Each row below holds a small network's activations on one input, seen along a few directions.
Each table varies a few parts of the input and shows all the possible inputs, shuffled.
Descriptions start from the smaller parts, as in this example, which fits no table here: one of 4 places along a line, together with either a single point or one of 11 places around a ring or (one of 2 separate values, together with one of 8 places around a ring).
Shared parts are said once, and a part with two or three values counts as separate values.

Other details of the inputs vary at random and push rows far along two fixed directions, the same in every table; ignore that.

Table:
r1: [  8  21 -13  12  -7 -45  33  36  -8 -19  -1]
r2: [  1 -12 -10 -12  -6 -14  26  26  21 -20 -22]
r3: [ -5  19 -53  44  27 -79  18  19 -17 -36  32]
r4: [-20 -19  -7  -8 -24  37 -13 -16  -2  20   3]
r5: [ -3 -25  13  16 -25  45  27   0  37  28 -22]
r6: [ -6  16 -31  10  -1 -40  34  34   4 -35  -5]
r7: [-11  -2  33 -34  18  30 -62 -60  -1  22  26]
r8: [ 15 -40  19 -44 -33  26  20  19  20   3 -41]
r9: [-15 -42  10   0 -40  62  34  11  36  22 -30]
r10: [-18  18 -17  39  41 -38 -18 -41 -13  12  41]
r11: [ -4  -5  18  32 -26  33  15  10  18  20 -18]
r12: [ 21   0  -5 -32  67   5 -34 -40 -46  -8  16]
r13: [  9  20 -10   1   1 -28  -7  25  -3 -22  16]
r14: [  1 -24  14  19 -48  58  12  20  29  43 -42]
r15: [-17  13  13 -18 -25  33 -15  -9  -2  16  -4]
r16: [-12  21 -38  33  48 -80  22  24  -2 -42  33]
r17: [-24 -16   0 -19 -51  61  31  19  27  18 -40]
r18: [-45  39 -51  62  26 -50  49  30  -3 -19  32]
r19: [-24 -27   6 -16 -39  56  33  14  36  23 -43]
r20: [  3  29 -29  27 -10 -44  44  53   9 -26 -10]
r21: [-27  -8  14 -18   4  10  -1 -30 -12  15   6]
r22: [-26 -17   9 -17  -5  37  -7 -11  16  16   1]
r23: [ 27 -20  21 -24 -38  27 -18   9   7  -6  -8]
r24: [-29   9 -18  31   5  -7  15  -8  -9  -9  27]
r25: [ 28  -7  34 -17   4  -5 -57 -29 -14 -13  15]
r26: [  9 -22  -3  -2   5 -16   4   3   8 -23   5]
r27: [ 27 -18  25 -54 -19  21 -83 -36 -21   5  16]
r28: [ 14   2   2 -13   9 -22   1  -1  16 -13  -9]
r29: [-15  11  24 -12  27 -10 -25 -58 -20  20  25]
r30: [ -5   7 -46  44  41 -82  18  12 -10 -31  30]
r31: [ -4  23 -42  46  30 -78  26  18 -16 -49  38]
r32: [ 23  -1  40 -43   9   5 -78 -30 -12  -6  15]
r33: [ 31 -37  11 -24 -19  21 -17  -6  24  14 -22]
r34: [-11  14  34 -12  11  21 -59 -38 -13  17  21]
r35: [ 24  -8  19  -1 -28  -1  29  37  15   2 -42]
r36: [-36  20 -24  30   0 -23  51  14 -12  -1   6]
r37: [ 36   3  -3 -14  57   9 -14 -26 -26   6  -3]
r38: [-26 -12  -9   7  15   0 -19 -33  -9  14  24]
r39: [-17  17  18 -21   0  25 -51 -29 -16  13  31]
r40: [ 16   9  16 -24  33 -46 -27 -35 -19 -13  22]
r41: [  2  -6 -18  -8 -15  -5  19  39  17 -23  -8]
r42: [ 16   8   6   4 -13 -13  13  30  15 -11 -29]
r43: [ 23 -24   9 -20 -21  24  15  29  45   3 -33]
r44: [-18  18  23 -24  32  -4 -56 -72 -16  11  31]
r45: [ 29  25 -21   8  38   0   7  11 -39  -4   3]
r46: [ 27 -10 -22 -13   7  44  35  28 -13   0 -34]
r47: [ 41  -2  -4  13  11  37  31  36  -3  15 -48]
r48: [-13   8   7  27 -32  27  39  33  28  22 -43]
r49: [-10   7  14 -17   2  17 -72 -54 -33  21  40]
r50: [  5   1   3 -34   2 -23 -13 -11 -23 -21  11]
r51: [-12  14  16   1   2  10 -44 -39 -25   5  40]
r52: [ 29 -28   8  -1 -18  10  17  13  33  -4 -22]
r53: [-25  33 -22  47  -9 -27  62  35  -6   7   0]
r54: [ -9   2  16  26 -33  23  48  30  17  30 -40]
r55: [ 21   4   1  15  13 -35 -36  -9 -14  -8  13]
Description of these inputs: one of 5 places around a ring, together with either a single point or (one of 2 separate values, together with one of 5 places along a line).
Changing only the place on the ring of 5 turns r19 into r48. The same change can be made to r38. Which row results?
> r14
Changing only the place on the ring of 5 turns r49 into r10. The same change can be made to r27. Which row results?
> r33
List by row number the other rows that have the place on the ring of 5 in common with r18.
> r3, r4, r6, r17, r24, r31, r36, r41, r46, r50
Change only the place on the ring of 5 in r24. List by row number the other rows that result.
> r5, r9, r11, r51
Change only the place on the line of 5 in r32. List by row number the other rows that result.
> r25, r35, r42, r55

Table:
r56: [ -2   1   4  14  23 -59 -35 -27 -13 -29  48]
r57: [-14  39 -30  42  -3 -71  21  27 -20 -31  23]
r58: [  3 -25  13 -19 -38  83 -21  -1  22  36 -21]
r59: [-13   4 -14  57  21 -20  23  -6   3   3  22]
r60: [ 22   8  -6 -21   9   2  -9  -2 -35  -2  -1]
r61: [ 35 -37  13 -50 -17  73 -37   1   7  10 -33]
r62: [-17  54  10   2  47 -80 -45 -38 -35 -40  63]
r63: [  1 -25  11  -4 -43   4  23  31  45  10 -41]
r64: [-11 -19 -10  41 -43  33  82  52  58  40 -66]
r65: [-50   1 -18 -49  41 -20 -38 -65 -40 -25  60]
r66: [  6  27 -54  65  42 -77  86  48  12 -12 -13]
r67: [ -6  -7  43 -28 -32  73  -1  -6  17  36 -33]
r68: [ -1   5 -44  55 -32 -26  64  83  45 -17 -18]
r69: [ 27  -8  41 -64   5  45 -29 -21 -10   6 -22]
r70: [ 28 -18  13 -21  39  -4 -46 -47 -26 -14  23]
r71: [ -8   1  26 -20 -17  44 -39 -30 -29  28   9]
What do these inputs look like to the network?
> either a single point or (one of 3 separate values, together with one of 5 places around a ring)
Change only the place on the ring of 5 in r69. List by row number the other rows that result.
> r60, r61, r66, r70
Change only the choice among 3 separate values in r66. List by row number the other rows that result.
> r63, r64

Table:
r72: [  4   4  10 -27  10 -31 -61 -39 -18  -4  33]
r73: [ -3 -11  30 -29  -3  32 -22 -37 -11  15 -10]
r74: [  8 -21   2   3 -37  -2  22  22  22   5 -21]
r75: [  5  -9  -5  18   5  -7 -12  -6  -9   2  11]
r76: [-10 -16 -17  26 -10  13  39  24  10  -5 -18]
r77: [  8 -13   9 -28   1  23 -14 -31  -9   8  12]
r78: [-4  5 14 15 11 -7  6  3  8 11 -8]
r79: [-10  10   8   3  20 -49 -22 -13  -4 -20  29]
r80: [ 12  -7  -5   5 -16  24  24  22  40   8 -24]
r81: [ -1  11  -1  10 -30  20  13  34  24   5 -22]
r82: [-12   6 -40  31  19 -25  21  16  -9  -6  11]
r83: [-13  13 -21  -5  20 -48 -15 -18 -21 -14  31]
r84: [ -9 -10  -1 -28  13  23 -40 -27  -9   1   8]
r85: [ 22  12 -11  20  15 -16  39  36  -5  -3 -33]
r86: [ -3 -25  27 -75 -20  39 -54 -37   6   6  -8]
r87: [ -9   4  21 -23 -11  23 -25 -25 -20  -5  14]
r88: [ 14 -27  23 -15 -25  47  12  14  39  15 -25]
r89: [-12  -7   0  -7  -4 -17   4 -11  -3 -16   7]
r90: [-19  24 -23  19 -10  -1  35  35   9  -7  -9]
r91: [-16  -8   1 -13   1 -15   8   4   6 -12   4]
r92: [ -5   6   9  16 -22  11  19  34  18  -1 -11]
r93: [  0  10   8   2   6   3 -12  -7   8  15 -12]
r94: [  8 -28  12 -18 -30  54  28   4  25  10 -28]
r95: [-16  33 -14  16  22 -38  -8 -16 -42 -14  44]
r96: [14 -4 -1 11  0 -2  8 -5  6  5  8]
r97: [ -7   5  -4   8   6  -7  17  -7 -15  14  -4]
r98: [ 27  23 -10  -2  54 -42 -15 -16 -31 -29  31]
r99: [ -3  16  10  18  -9  -7  -4   0  -7 -10  12]
r100: [ -4   4  -2  -6  -3 -24 -16  -1  14 -10   3]
r101: [-17   5  -9  27   9  -9  51  28  11   7 -20]
r102: [-13  27 -17   6   4 -14  -2   3 -22  -3  21]
r103: [ -3  28   1  18  12 -33 -24 -17 -30  -8  39]
r104: [ -5   7 -15  21  19 -15 -15   0   3  -7  10]
r105: [ -3   6 -12 -10  14   6   6  -7   9  -3   5]
r106: [ -2 -18   4 -22   6  19 -35 -33 -25   5  16]
r107: [ 17  -6   2 -10  -4  14 -13 -10  11  12   4]
r108: [-12  12 -18  23  30 -25  36  11   5 -14  16]
r109: [ 21 -25  43 -42 -16  51 -44 -43   7  11   0]
r110: [-15   2   4   1 -23  25  31  34  12   0 -16]
r111: [ -2  -1   3 -17  -1  16  -7 -13  -9  23 -11]
r112: [-14  17  -7   2  21  -8   1 -10  -6   7  -4]
r113: [ 17 -31  24 -41 -18  50 -64 -30  -2  22  -3]
r114: [ 14 -23  21  -7 -36  40  13   8  17  34 -40]
r115: [  1   5 -18  -3  14  -6   6  -8  -3   2  15]
r116: [-22  11 -15  17  47 -34 -12 -15 -24 -19  37]
r117: [ 19  28  -4  -2  19 -20  -7  13 -31 -24   8]
r118: [  2   2  17  15   0   0   2 -10   1   9 -10]
r119: [ -6  -7 -11  38   3  -8  27  34  19  -4  -8]
r120: [  3 -19   7   9 -35  -2  27  23  30  -6 -24]
r121: [  5 -24   5  18 -21  25  11  14  18   3 -20]
r122: [  1  21  -3  10  -9  -8 -13   7  -8   3  12]
r123: [ -1  22 -18  38  15 -35  17  11  -3  11   1]
r124: [ 28 -20  -9   0  -6  22  22  39   5  -6 -36]
r125: [ 21  -4 -18   6  -8 -25  44  51  12 -23 -30]
r126: [ -3 -15  12 -39  -8   0 -31 -34 -18  -1  14]
What do these inputs look like to the network?
> one of 5 separate values, together with either a single point or (one of 2 separate values, together with one of 5 places around a ring)
Changing only the choice among 5 separate values turns r79 into r92. The same change can be made to r120. Which row results?
> r99
Changing only the choice among 5 separate values turns r105 into r90. The same change can be made to r94. Which row results?
> r87
Change only the choice among 2 separate values in r75. List by row number the other rows that result.
> r106
Start at r123 and move only the place on the ring of 5, one step at a time. The first step leads to r114. Which rows follow, in order?
> r118, r78, r93
